A small network was trained on invented records. Each row is its activation on one of them, seen along a few directions.
Records have a field called GAV. Each example row is followed by its value.
The largest differences between rows may come from other fields.
.00; -.20; .04; .00; -.15; -.01; .00; -.01; .14 -> zot
-.01; .01; .00; .01; .15; -.01; .00; -.03; -.05 -> rak
.00; .80; -.44; .00; .72; .01; -.01; -.03; -.44 -> lomi
-.01; .72; -.41; .00; .74; .04; -.01; .08; -.43 -> vapaf
.00; -.29; .16; .00; -.28; .00; .00; -.06; .17 -> gimib
.00; -.18; .05; .00; -.10; -.02; .00; -.02; .07 -> zot
-.01; .71; -.40; .01; .63; .02; -.01; -.02; -.41 -> lomi
.00; .37; -.21; .00; .10; -.01; .00; .02; -.17 -> lunud
-.01; .44; -.32; .01; .54; .04; -.01; -.04; -.32 -> vapaf
.00; -.34; .19; .00; -.33; -.01; .00; -.07; .20 -> nub
.00; .04; .04; .00; -.10; -.01; .00; -.03; .06 -> toked
.01; -.35; .23; .00; -.34; .00; .00; -.07; .18 -> nub
.00; .32; -.04; .00; .03; .00; .00; -.01; -.08 -> toked
.00; -.23; .13; .00; -.19; -.01; .00; -.06; .12 -> farel
.00; -.32; .21; .00; -.31; -.02; .00; -.07; .26 -> nub
.00; -.35; .21; -.01; -.34; .00; .01; -.04; .23 -> gimib
-.01; -.05; .02; .01; .05; .01; .00; -.04; -.02 -> rak
.00; -.22; .17; .00; -.20; -.01; .00; -.05; .17 -> ripi
.01; -.28; .16; .00; -.26; -.01; .00; -.06; .21 -> nub
.00; -.06; .00; .00; .10; .01; .01; .01; .00 -> guz
.00; -.34; .21; .00; -.34; -.01; .00; -.07; .19 -> gimib
.01; -.19; .17; -.01; -.26; .01; .00; -.02; .13 -> vov
.00; -.21; .11; .00; -.19; -.01; .00; -.05; .18 -> ripi
.01; -.18; .12; .00; -.19; -.01; .00; -.05; .03 -> kape
.00; -.26; .18; .00; -.22; .00; .00; -.01; .23 -> ripi
.00; .37; -.22; -.01; .10; .00; -.01; .03; -.18 -> lunud
.01; -.13; .08; .01; -.11; -.02; .01; .08; -.01 -> kape
-.01; .66; -.39; .00; .75; .02; -.01; .06; -.41 -> vapaf
.01; -.13; .13; .00; -.22; .00; .00; -.01; .10 -> vov
.00; -.21; .11; .00; -.18; -.02; .01; -.06; .08 -> farel
.00; .06; .04; .00; -.10; .00; .01; -.03; .05 -> toked
-.01; -.23; .15; .00; -.19; -.01; .00; .00; .08 -> farel
.00; .51; -.27; -.01; .20; .00; -.01; .21; -.24 -> lunud
.00; -.18; .05; .00; -.12; -.01; .00; -.01; .10 -> zot
.00; -.14; .04; .00; -.09; .01; .00; .02; .05 -> guz
.00; -.09; .08; .01; .00; -.02; .00; .06; -.05 -> kape
.00; -.06; .05; .00; .07; -.01; .00; -.05; -.02 -> rak
.01; -.15; .08; .00; -.21; .01; .00; .00; .09 -> vov
.00; -.10; .02; .00; .02; .01; .00; -.02; .02 -> guz
-.01; -.24; .14; .00; -.20; -.01; .00; -.06; .12 -> farel
.00; .82; -.45; .00; .75; .04; -.01; .09; -.46 -> lomi
.00; .38; -.22; -.01; .13; -.01; .00; -.01; -.16 -> lunud
.00; -.13; .02; .00; -.02; .00; .00; -.02; .08 -> guz
.00; -.11; -.02; .00; -.10; .03; .00; -.06; -.04 -> vapaf
-.01; .74; -.45; .01; .83; .02; -.01; .10; -.46 -> lomi
.00; -.27; .20; .01; -.25; -.01; .00; -.06; .21 -> ripi
.00; -.09; .06; .00; -.01; -.01; .00; -.05; .03 -> rak
.00; -.20; .07; .00; -.14; -.02; .00; -.01; .12 -> zot
.00; .25; -.01; -.01; -.01; -.01; .01; .17; -.06 -> toked
.00; -.10; .06; .01; -.02; -.01; .01; -.03; -.02 -> kape
.01; .03; .05; -.01; -.13; -.01; .00; .16; .01 -> vov
.00; -.28; .18; .00; -.26; -.01; .00; -.06; .17 -> gimib

Here are new rows. What is GAV for each?
.00; .73; -.42; .00; .69; .02; -.01; -.01; -.43 -> lomi
.00; -.06; .00; .00; .10; .00; .00; .19; .01 -> guz
.00; -.15; -.02; .00; -.13; .03; .00; -.06; -.03 -> vapaf
.00; .52; -.27; .00; .20; -.01; .00; .14; -.24 -> lunud
.01; -.33; .17; -.01; -.31; .01; .00; -.04; .25 -> nub
.00; .47; -.24; -.01; .16; -.01; -.01; .03; -.19 -> lunud
.00; .12; .00; .00; -.06; .00; .00; .08; .06 -> toked
.00; -.12; .01; .00; .01; .00; .00; -.02; .07 -> guz
.00; -.15; .04; .00; -.09; .01; .00; .02; .09 -> guz
-.01; -.05; .03; .01; .05; .00; .00; -.04; .00 -> rak
-.01; .45; -.29; .00; .43; .03; -.01; -.02; -.29 -> vapaf
.00; -.12; .04; .00; -.03; .00; .00; -.02; .05 -> guz
.00; -.16; .08; .01; -.15; -.01; .00; -.05; .05 -> kape
.00; -.35; .23; .00; -.34; -.01; .00; -.07; .21 -> gimib
.00; -.12; .01; .00; .01; .00; .00; .13; .13 -> guz
.00; -.20; .13; .00; -.12; -.01; .00; -.06; .17 -> ripi
.01; -.27; .18; .00; -.30; .01; .00; -.02; .16 -> vov
.00; .16; -.04; .00; -.02; .00; .00; .03; -.02 -> toked
.00; -.26; .19; .00; -.25; -.02; .00; -.06; .22 -> ripi
.00; .03; -.03; .01; .20; .00; .00; -.02; -.07 -> rak
.00; -.33; .20; -.01; -.31; .01; .01; -.03; .25 -> gimib
-.01; .82; -.46; .00; .79; .03; -.01; -.03; -.47 -> lomi
.00; -.12; .04; .00; -.01; .01; .00; -.01; .07 -> guz
-.01; .65; -.39; .01; .65; .02; -.01; -.03; -.39 -> lomi
-.01; .65; -.39; .01; .62; .02; -.01; -.03; -.39 -> lomi
.00; .02; .02; .00; -.13; .01; .01; .05; .10 -> toked
